A small network was trained on invented records. Each row is its activation on one of them, seen along a few directions.
After each row come some of the record's fields: U, T, L, V, G, K.
Other fields move the rows too, some of them a lot.
In the rows, 500 means zero.
Random noise pushes rows far along 7 fixed directions. That doesn't count. These rows show it; they differ only by the noise:
[430 695 427 526 512 504 640 686 409 652 405 521 488 367 580 561 604 438
 454 567]
[516 678 658 502 526 352 505 476 459 401 619 682 431 475 482 421 502 401
 563 510]
[545 429 676 421 466 399 615 234 597 446 491 711 508 556 432 426 315 390
 609 477]
[350 739 497 365 250 263 420 529 219 523 845 617 445 391 506 538 649 350
 697 405]
[445 149 469 536 469 661 415 532 489 566 532 234 544 510 503 612 497 666
 363 474]
[560 344 692 532 559 489 479 613 643 477 605 412 441 504 439 562 469 628
 438 584]
[242 657 518 542 455 443 657 395 702 528 503 598 649 548 659 427 437 274
 834 401]
[384 303 601 561 478 509 363 492 539 437 686 346 507 555 504 504 502 570
 562 442]
[377 435 509 612 558 591 476 449 573 451 504 427 592 552 599 453 472 480
 526 428]

[722 407 499 477 530 477 564 524 586 499 461 555 507 565 415 594 451 653
 333 546] : (U u2; T t2; L l2; V v1; G g1; K k2)
[505 535 459 428 386 540 335 407 483 384 782 533 594 580 555 505 528 438
 526 354] : (U u2; T t1; L l3; V v1; G g1; K k1)
[799 488 609 339 526 463 435 493 484 373 636 574 400 453 385 631 377 676
 182 488] : (U u2; T t3; L l1; V v2; G g2; K k1)
[496 719 604 444 552 437 581 662 382 591 554 687 306 354 498 474 539 467
 503 673] : (U u2; T t2; L l3; V v1; G g1; K k1)
[576 651 713 680 811 456 612 645 643 433 245 583 349 486 500 324 450 450
 510 735] : (U u1; T t3; L l2; V v2; G g1; K k1)
[394 615 538 453 508 446 601 524 812 474 557 531 565 472 576 514 375 462
 652 471] : (U u2; T t3; L l1; V v2; G g1; K k2)
[361 418 349 518 424 603 448 432 356 568 400 357 521 460 586 497 562 513
 465 437] : (U u2; T t3; L l3; V v1; G g2; K k2)
[381 359 556 480 470 432 589 334 509 518 143 466 397 489 435 379 409 442
 605 553] : (U u2; T t3; L l3; V v2; G g1; K k2)
[442 421 541 569 561 616 508 769 544 670 706 380 469 493 532 573 622 593
 571 623] : (U u1; T t1; L l1; V v1; G g1; K k1)
[389 720 270 475 407 517 418 609 401 528 612 415 594 404 653 612 603 504
 498 373] : (U u2; T t3; L l1; V v2; G g2; K k2)
[346 526 440 467 480 518 624 609 679 581 494 473 558 468 570 621 403 545
 536 415] : (U u2; T t2; L l3; V v2; G g2; K k1)
[669 333 614 561 614 591 462 498 578 391 526 509 426 518 433 485 405 655
 280 555] : (U u1; T t2; L l3; V v1; G g2; K k2)
[707 423 626 512 568 449 636 549 653 532 326 527 414 530 360 467 440 539
 485 672] : (U u1; T t2; L l2; V v2; G g1; K k2)
[444 420 580 655 638 486 124 512 429 182 880 321 436 634 512 461 533 710
 401 337] : (U u2; T t3; L l1; V v1; G g2; K k1)
[298 507 536 508 531 410 684 409 686 529 210 508 490 533 509 427 357 400
 657 485] : (U u2; T t3; L l3; V v2; G g1; K k1)
[347 387 653 664 645 407 391 413 383 402 426 430 312 512 421 261 500 505
 628 524] : (U u1; T t3; L l1; V v2; G g2; K k2)
[575 439 460 522 502 564 477 441 541 457 542 474 672 624 505 535 529 495
 521 438] : (U u1; T t4; L l2; V v2; G g1; K k1)
[602 652 554 287 333 279 711 524 469 674 460 659 450 394 367 650 475 437
 556 566] : (U u1; T t3; L l1; V v2; G g2; K k1)
[634 254 714 482 538 436 407 459 524 383 426 430 316 461 267 437 478 568
 402 598] : (U u1; T t4; L l3; V v2; G g2; K k2)
[610 387 682 463 506 335 643 486 726 524 429 540 485 553 376 554 399 577
 624 569] : (U u1; T t3; L l2; V v2; G g2; K k2)
[584 526 318 380 370 694 429 571 216 683 563 479 479 310 524 593 601 433
 291 548] : (U u1; T t1; L l1; V v1; G g2; K k1)
[456 320 387 492 489 620 519 597 540 644 563 341 578 459 568 659 515 665
 428 493] : (U u2; T t3; L l1; V v1; G g2; K k2)
[537 595 703 605 663 476 618 557 613 467 489 601 425 561 484 383 509 469
 605 634] : (U u1; T t2; L l3; V v1; G g1; K k1)
[432 552 417 434 438 635 606 533 548 655 490 531 581 444 609 588 502 459
 532 517] : (U u2; T t2; L l3; V v1; G g2; K k1)
[307 569 457 418 350 409 547 573 661 549 444 404 507 399 566 568 481 435
 630 470] : (U u2; T t3; L l3; V v2; G g2; K k2)
[449 558 686 468 481 336 539 469 689 495 528 589 463 525 422 417 485 409
 786 551] : (U u2; T t1; L l1; V v2; G g2; K k2)
[501 709 686 589 646 453 513 487 706 363 625 688 555 595 572 396 462 452
 619 502] : (U u2; T t2; L l3; V v1; G g2; K k1)
[481 322 564 397 438 413 533 374 411 546 491 530 425 474 378 551 377 561
 512 467] : (U u1; T t3; L l1; V v2; G g2; K k1)
[639 564 571 551 692 524 573 439 727 327 415 602 546 540 554 434 345 537
 381 456] : (U u2; T t3; L l2; V v2; G g2; K k2)
[393 493 578 457 388 549 363 328 627 365 834 572 621 570 583 437 398 392
 673 386] : (U u1; T t2; L l3; V v1; G g1; K k1)
[654 386 597 432 401 427 546 547 613 603 526 463 498 502 410 585 574 481
 613 640] : (U u1; T t4; L l2; V v1; G g2; K k2)
[691 492 561 338 427 445 418 336 429 349 623 666 519 501 382 464 438 492
 392 477] : (U u2; T t2; L l3; V v2; G g1; K k2)
[485 423 576 647 593 624 396 409 745 369 644 514 676 646 610 353 484 420
 660 448] : (U u1; T t1; L l2; V v1; G g2; K k2)
[314 229 676 644 582 566 448 416 574 476 311 344 393 536 448 311 436 541
 670 561] : (U u1; T t2; L l3; V v2; G g2; K k2)
[676 121 596 425 544 688 484 459 543 575 681 485 472 542 423 571 399 672
 377 574] : (U u2; T t1; L l1; V v1; G g1; K k1)
[406 653 235 557 587 728 792 542 609 733 114 466 717 492 714 561 527 405
 454 533] : (U u2; T t2; L l1; V v1; G g1; K k1)
[388 434 560 733 669 614 445 589 429 515 428 409 465 542 548 395 591 557
 512 568] : (U u1; T t2; L l3; V v1; G g2; K k1)

Which values does each new row have?
[674 509 435 459 524 588 463 546 451 479 564 489 561 461 552 557 526 578
 277 526] : (U u2; T t3; L l2; V v1; G g1; K k2)
[307 376 541 518 488 411 467 340 573 416 367 433 440 564 443 387 439 393
 683 436] : (U u2; T t4; L l3; V v2; G g1; K k1)
[534 509 449 545 493 506 288 602 255 460 661 469 435 478 509 542 618 601
 341 478] : (U u2; T t2; L l2; V v1; G g2; K k1)
[445 696 512 544 570 398 509 684 568 472 536 466 481 494 536 566 538 556
 536 499] : (U u2; T t3; L l1; V v2; G g1; K k1)
[568 605 588 457 515 476 603 486 588 509 488 619 485 458 504 427 434 433
 586 560] : (U u1; T t2; L l1; V v2; G g1; K k2)
[505 481 388 507 547 548 591 385 482 514 294 528 617 577 543 526 422 522
 441 420] : (U u2; T t3; L l2; V v2; G g1; K k1)
[373 583 476 419 362 402 469 632 349 625 476 486 395 403 448 526 635 414
 628 567] : (U u2; T t1; L l3; V v2; G g1; K k1)
[597 500 586 288 357 293 705 327 543 532 452 750 429 466 358 589 276 430
 569 492] : (U u1; T t3; L l2; V v2; G g2; K k1)
[319 517 445 672 610 528 566 531 317 649 122 463 379 474 495 311 664 412
 608 651] : (U u2; T t1; L l3; V v1; G g1; K k2)
[412 611 484 584 657 618 589 564 527 477 425 570 508 482 626 463 433 523
 437 447] : (U u2; T t2; L l3; V v2; G g2; K k1)
[648 172 668 628 623 504 228 457 222 367 448 349 215 518 249 361 519 716
 318 614] : (U u1; T t2; L l1; V v2; G g2; K k2)
[515 641 434 613 614 596 709 429 537 544 201 632 547 531 600 387 444 343
 505 557] : (U u1; T t2; L l2; V v1; G g1; K k1)
[376 601 418 628 525 508 659 357 558 579 238 558 613 552 631 369 488 305
 712 481] : (U u1; T t3; L l2; V v1; G g2; K k2)
[369 302 606 392 380 439 363 509 717 458 832 343 509 521 485 657 359 651
 620 396] : (U u2; T t3; L l1; V v2; G g2; K k1)
[473 651 461 499 573 527 669 656 479 574 210 504 354 318 510 512 460 462
 333 612] : (U u1; T t3; L l3; V v2; G g1; K k1)
[417 636 475 486 420 429 696 480 664 629 324 549 567 467 546 512 488 368
 638 534] : (U u1; T t3; L l3; V v1; G g2; K k2)
[512 433 404 555 593 542 540 555 353 546 240 356 442 476 463 515 562 634
 316 526] : (U u2; T t3; L l1; V v2; G g1; K k2)
[635 643 393 505 482 553 488 470 431 461 583 603 578 509 538 506 520 484
 395 457] : (U u1; T t2; L l1; V v1; G g1; K k2)
